These are the activations of a small network on made-up records, seen along a few directions, one row for each record.
After each row come some of the record's fields: Bodu, Zivo, Feba, Mufuv, Gilu, Zok.
The largest differences between rows may come from other fields.
(in the rows, 500 means zero)
Random noise pushes rows far along 7 fixed directions. That doesn't count. These rows show it; they differ only by the noise:
[325 480 518 500 482 494 575 605 586 503 290 452 704 494 505 636 635 643
 510]
[637 554 428 516 498 483 447 346 391 658 557 590 395 484 515 458 461 348
 615]
[533 450 395 585 520 623 433 452 425 577 491 535 614 499 450 685 536 519
 442]
[659 560 358 424 518 811 555 518 597 726 586 199 531 311 483 453 228 465
 410]
[493 524 466 584 514 648 503 438 510 571 440 592 663 415 504 608 661 517
 412]
[481 436 656 457 566 417 490 515 526 435 586 388 479 535 529 572 483 391
 585]
[457 568 356 353 596 451 570 384 485 629 608 360 332 512 595 571 296 583
 511]
[520 680 487 540 576 542 698 461 578 438 594 521 730 470 698 476 362 435
 557]
[460 329 598 545 571 368 355 456 375 413 573 537 467 646 454 753 597 435
 560]

[607 811 388 457 519 762 798 460 683 622 553 498 578 254 663 328 389 538
 411] | Bodu: h1 / Zivo: s1 / Feba: n1 / Mufuv: c2 / Gilu: e2 / Zok: v4
[495 416 568 499 463 427 378 497 438 471 482 531 464 577 476 504 583 462
 546] | Bodu: h2 / Zivo: s2 / Feba: n2 / Mufuv: c2 / Gilu: e2 / Zok: v2
[306 396 748 605 576 370 522 547 553 349 389 587 632 594 436 690 830 543
 542] | Bodu: h1 / Zivo: s2 / Feba: n2 / Mufuv: c1 / Gilu: e1 / Zok: v3
[457 548 179 528 409 702 509 602 546 565 313 484 771 504 474 427 415 715
 369] | Bodu: h2 / Zivo: s2 / Feba: n1 / Mufuv: c1 / Gilu: e2 / Zok: v2
[656 512 272 571 546 552 443 308 318 576 687 669 494 539 551 739 391 463
 400] | Bodu: h1 / Zivo: s1 / Feba: n2 / Mufuv: c2 / Gilu: e2 / Zok: v7
[470 366 611 409 344 383 419 509 413 565 359 557 256 456 415 441 679 556
 505] | Bodu: h2 / Zivo: s2 / Feba: n2 / Mufuv: c2 / Gilu: e2 / Zok: v5
[564 387 511 394 638 563 313 426 515 517 712 233 359 495 448 601 364 380
 356] | Bodu: h2 / Zivo: s2 / Feba: n1 / Mufuv: c1 / Gilu: e1 / Zok: v2
[387 560 744 497 560 231 548 399 531 389 457 629 492 521 588 481 740 369
 687] | Bodu: h2 / Zivo: s2 / Feba: n2 / Mufuv: c2 / Gilu: e1 / Zok: v6
[228 236 708 518 530 213 517 808 481 245 339 375 609 735 398 868 617 709
 687] | Bodu: h1 / Zivo: s1 / Feba: n2 / Mufuv: c2 / Gilu: e2 / Zok: v3
[400 297 638 558 507 474 458 586 450 341 457 481 609 566 418 780 673 554
 429] | Bodu: h1 / Zivo: s2 / Feba: n2 / Mufuv: c2 / Gilu: e2 / Zok: v3
[500 300 686 410 483 380 334 617 512 383 497 313 440 538 438 541 511 379
 547] | Bodu: h2 / Zivo: s2 / Feba: n1 / Mufuv: c2 / Gilu: e2 / Zok: v2
[526 679 265 450 497 479 601 298 458 569 545 595 473 490 678 423 312 543
 438] | Bodu: h2 / Zivo: s2 / Feba: n2 / Mufuv: c2 / Gilu: e1 / Zok: v7
[738 697 300 540 348 453 493 310 370 720 341 813 548 386 606 212 476 290
 681] | Bodu: h2 / Zivo: s2 / Feba: n1 / Mufuv: c2 / Gilu: e2 / Zok: v2
[508 632 172 617 650 645 530 323 460 516 693 551 629 591 579 560 328 578
 318] | Bodu: h2 / Zivo: s2 / Feba: n2 / Mufuv: c1 / Gilu: e2 / Zok: v3
[471 386 675 430 493 492 443 578 553 296 540 443 495 498 515 481 560 506
 425] | Bodu: h2 / Zivo: s2 / Feba: n1 / Mufuv: c2 / Gilu: e2 / Zok: v2
[561 515 602 563 411 521 645 679 543 498 324 440 638 460 454 427 467 496
 701] | Bodu: h1 / Zivo: s2 / Feba: n2 / Mufuv: c2 / Gilu: e1 / Zok: v3
[523 394 560 605 465 544 386 511 483 405 548 540 555 568 406 422 567 445
 501] | Bodu: h2 / Zivo: s2 / Feba: n2 / Mufuv: c2 / Gilu: e1 / Zok: v6
[362 653 411 457 591 664 651 547 741 438 564 357 652 443 654 327 369 628
 335] | Bodu: h2 / Zivo: s2 / Feba: n1 / Mufuv: c1 / Gilu: e2 / Zok: v2
[435 505 450 419 451 499 492 459 476 732 335 502 249 434 400 415 653 615
 468] | Bodu: h1 / Zivo: s2 / Feba: n2 / Mufuv: c1 / Gilu: e2 / Zok: v3
[303 449 762 471 544 348 646 653 610 248 445 429 584 570 570 534 596 556
 540] | Bodu: h1 / Zivo: s2 / Feba: n2 / Mufuv: c1 / Gilu: e2 / Zok: v3
[452 524 374 531 557 424 567 508 464 577 468 493 494 605 480 530 388 573
 611] | Bodu: h1 / Zivo: s2 / Feba: n1 / Mufuv: c1 / Gilu: e2 / Zok: v3
[429 331 309 497 416 713 313 581 444 530 336 425 521 491 357 628 590 818
 227] | Bodu: h2 / Zivo: s2 / Feba: n2 / Mufuv: c2 / Gilu: e2 / Zok: v2
[597 676 508 427 599 330 655 427 548 503 626 461 508 512 698 434 218 290
 696] | Bodu: h2 / Zivo: s2 / Feba: n1 / Mufuv: c1 / Gilu: e1 / Zok: v4
[386 697 376 349 392 361 709 600 624 657 232 447 630 440 617 365 357 540
 677] | Bodu: h2 / Zivo: s1 / Feba: n2 / Mufuv: c1 / Gilu: e2 / Zok: v2
[502 705 336 395 370 576 662 357 491 686 293 721 484 255 651 363 585 625
 431] | Bodu: h2 / Zivo: s2 / Feba: n1 / Mufuv: c2 / Gilu: e2 / Zok: v2
[513 481 403 672 576 507 493 513 378 506 532 574 579 652 441 642 479 544
 586] | Bodu: h1 / Zivo: s2 / Feba: n2 / Mufuv: c1 / Gilu: e2 / Zok: v3
[309 706 302 555 696 496 568 269 512 519 547 652 592 537 656 563 618 615
 361] | Bodu: h2 / Zivo: s2 / Feba: n2 / Mufuv: c1 / Gilu: e2 / Zok: v6
[455 418 417 593 405 525 336 395 365 486 382 836 559 519 444 575 851 596
 375] | Bodu: h2 / Zivo: s1 / Feba: n2 / Mufuv: c2 / Gilu: e2 / Zok: v2
[679 497 515 456 514 567 469 507 488 506 645 416 470 443 540 378 276 353
 522] | Bodu: h2 / Zivo: s2 / Feba: n1 / Mufuv: c1 / Gilu: e2 / Zok: v2
[409 544 323 482 548 339 645 477 401 433 516 550 459 657 576 595 268 689
 588] | Bodu: h1 / Zivo: s2 / Feba: n1 / Mufuv: c1 / Gilu: e1 / Zok: v3
[549 511 342 674 463 541 469 562 412 462 438 599 817 585 495 632 432 455
 598] | Bodu: h2 / Zivo: s1 / Feba: n2 / Mufuv: c2 / Gilu: e2 / Zok: v2
[375 472 617 561 532 688 565 581 721 319 441 426 812 421 554 526 626 577
 324] | Bodu: h2 / Zivo: s2 / Feba: n1 / Mufuv: c2 / Gilu: e1 / Zok: v2
[574 630 623 596 642 627 490 302 598 572 646 638 369 356 508 322 746 331
 409] | Bodu: h1 / Zivo: s2 / Feba: n1 / Mufuv: c1 / Gilu: e1 / Zok: v3
[351 486 445 356 456 446 528 478 523 718 320 484 235 380 412 539 683 677
 443] | Bodu: h1 / Zivo: s1 / Feba: n1 / Mufuv: c1 / Gilu: e2 / Zok: v3
[473 447 439 449 408 490 497 800 608 539 272 241 494 621 369 360 349 567
 660] | Bodu: h1 / Zivo: s2 / Feba: n1 / Mufuv: c1 / Gilu: e2 / Zok: v4
[535 460 573 627 411 611 464 546 487 391 447 606 699 422 491 427 637 510
 424] | Bodu: h2 / Zivo: s2 / Feba: n1 / Mufuv: c2 / Gilu: e2 / Zok: v6
[451 435 556 465 605 445 535 533 528 409 664 384 519 507 548 620 392 528
 420] | Bodu: h2 / Zivo: s1 / Feba: n1 / Mufuv: c1 / Gilu: e2 / Zok: v5
[587 590 770 442 417 519 667 740 710 364 492 228 707 383 591 166 326 323
 663] | Bodu: h2 / Zivo: s2 / Feba: n2 / Mufuv: c2 / Gilu: e2 / Zok: v6
[434 442 414 451 591 582 517 353 424 505 616 507 397 479 512 743 554 669
 259] | Bodu: h1 / Zivo: s2 / Feba: n2 / Mufuv: c2 / Gilu: e2 / Zok: v3
[541 301 567 536 395 389 237 568 398 597 376 547 348 583 300 554 672 407
 601] | Bodu: h2 / Zivo: s1 / Feba: n2 / Mufuv: c1 / Gilu: e2 / Zok: v7
[510 391 525 498 462 524 404 600 520 609 358 463 470 496 387 529 574 491
 527] | Bodu: h2 / Zivo: s2 / Feba: n1 / Mufuv: c1 / Gilu: e2 / Zok: v4
[563 524 468 566 535 523 419 397 477 611 486 606 467 488 436 414 665 362
 497] | Bodu: h1 / Zivo: s2 / Feba: n1 / Mufuv: c1 / Gilu: e2 / Zok: v3

Which values does each new row have?
[609 694 358 534 503 632 700 461 517 524 575 570 554 416 604 342 299 509
 490] | Bodu: h1 / Zivo: s2 / Feba: n1 / Mufuv: c1 / Gilu: e2 / Zok: v3
[597 374 414 586 430 694 283 498 438 632 467 457 493 488 346 464 599 421
 433] | Bodu: h2 / Zivo: s2 / Feba: n2 / Mufuv: c2 / Gilu: e2 / Zok: v2
[708 423 386 780 522 686 324 446 287 616 613 671 493 579 279 621 550 407
 547] | Bodu: h1 / Zivo: s1 / Feba: n2 / Mufuv: c1 / Gilu: e2 / Zok: v3
[459 406 612 556 416 358 368 518 391 429 400 630 449 579 418 401 651 453
 560] | Bodu: h2 / Zivo: s2 / Feba: n2 / Mufuv: c1 / Gilu: e2 / Zok: v6
[596 376 508 366 364 389 413 551 419 522 520 354 191 563 455 419 260 498
 564] | Bodu: h2 / Zivo: s2 / Feba: n2 / Mufuv: c2 / Gilu: e1 / Zok: v7
[630 408 734 538 407 679 562 724 636 441 435 292 723 360 389 444 495 327
 537] | Bodu: h1 / Zivo: s2 / Feba: n2 / Mufuv: c2 / Gilu: e1 / Zok: v3
[344 568 598 491 399 473 720 625 598 565 217 580 502 377 503 445 742 717
 598] | Bodu: h1 / Zivo: s1 / Feba: n2 / Mufuv: c2 / Gilu: e2 / Zok: v3
[386 455 545 389 501 416 520 522 553 402 502 482 496 510 577 572 527 576
 464] | Bodu: h2 / Zivo: s1 / Feba: n1 / Mufuv: c2 / Gilu: e2 / Zok: v2
[322 425 636 519 713 446 508 462 529 305 647 492 504 617 550 840 610 637
 350] | Bodu: h2 / Zivo: s2 / Feba: n2 / Mufuv: c1 / Gilu: e1 / Zok: v4
[578 500 544 406 358 378 357 456 513 662 318 512 391 406 482 283 634 261
 648] | Bodu: h2 / Zivo: s2 / Feba: n1 / Mufuv: c2 / Gilu: e2 / Zok: v2
[256 414 550 451 509 489 515 453 547 326 403 620 636 470 566 726 768 712
 261] | Bodu: h2 / Zivo: s2 / Feba: n1 / Mufuv: c2 / Gilu: e1 / Zok: v2
[545 468 603 517 541 548 463 527 520 573 612 438 311 512 370 399 555 440
 539] | Bodu: h1 / Zivo: s1 / Feba: n2 / Mufuv: c1 / Gilu: e2 / Zok: v3
[454 557 575 606 516 555 607 615 573 397 450 612 630 492 470 467 636 588
 501] | Bodu: h1 / Zivo: s1 / Feba: n1 / Mufuv: c1 / Gilu: e2 / Zok: v3
[335 522 652 491 584 389 598 453 580 346 476 584 486 522 583 518 736 557
 496] | Bodu: h1 / Zivo: s2 / Feba: n1 / Mufuv: c2 / Gilu: e2 / Zok: v3
[356 496 429 563 560 373 436 370 446 524 510 651 455 648 530 584 647 573
 460] | Bodu: h2 / Zivo: s2 / Feba: n2 / Mufuv: c1 / Gilu: e2 / Zok: v7
[599 513 573 442 486 531 571 470 453 556 594 478 340 382 488 518 465 467
 508] | Bodu: h1 / Zivo: s1 / Feba: n2 / Mufuv: c2 / Gilu: e2 / Zok: v3
[420 485 549 576 468 416 614 825 622 361 316 319 820 636 469 409 365 512
 724] | Bodu: h1 / Zivo: s2 / Feba: n1 / Mufuv: c1 / Gilu: e2 / Zok: v3
[383 613 744 372 616 266 540 364 620 449 600 562 395 452 699 425 695 295
 554] | Bodu: h2 / Zivo: s1 / Feba: n2 / Mufuv: c1 / Gilu: e2 / Zok: v2
[397 492 273 395 631 345 445 396 389 495 639 443 400 640 580 757 287 633
 451] | Bodu: h2 / Zivo: s1 / Feba: n1 / Mufuv: c1 / Gilu: e2 / Zok: v2
[478 548 440 484 503 667 440 386 513 563 468 630 483 356 510 491 667 556
 243] | Bodu: h2 / Zivo: s2 / Feba: n1 / Mufuv: c1 / Gilu: e2 / Zok: v2
[517 633 536 409 542 462 671 529 589 643 511 407 381 387 536 382 413 479
 606] | Bodu: h1 / Zivo: s1 / Feba: n1 / Mufuv: c1 / Gilu: e2 / Zok: v3
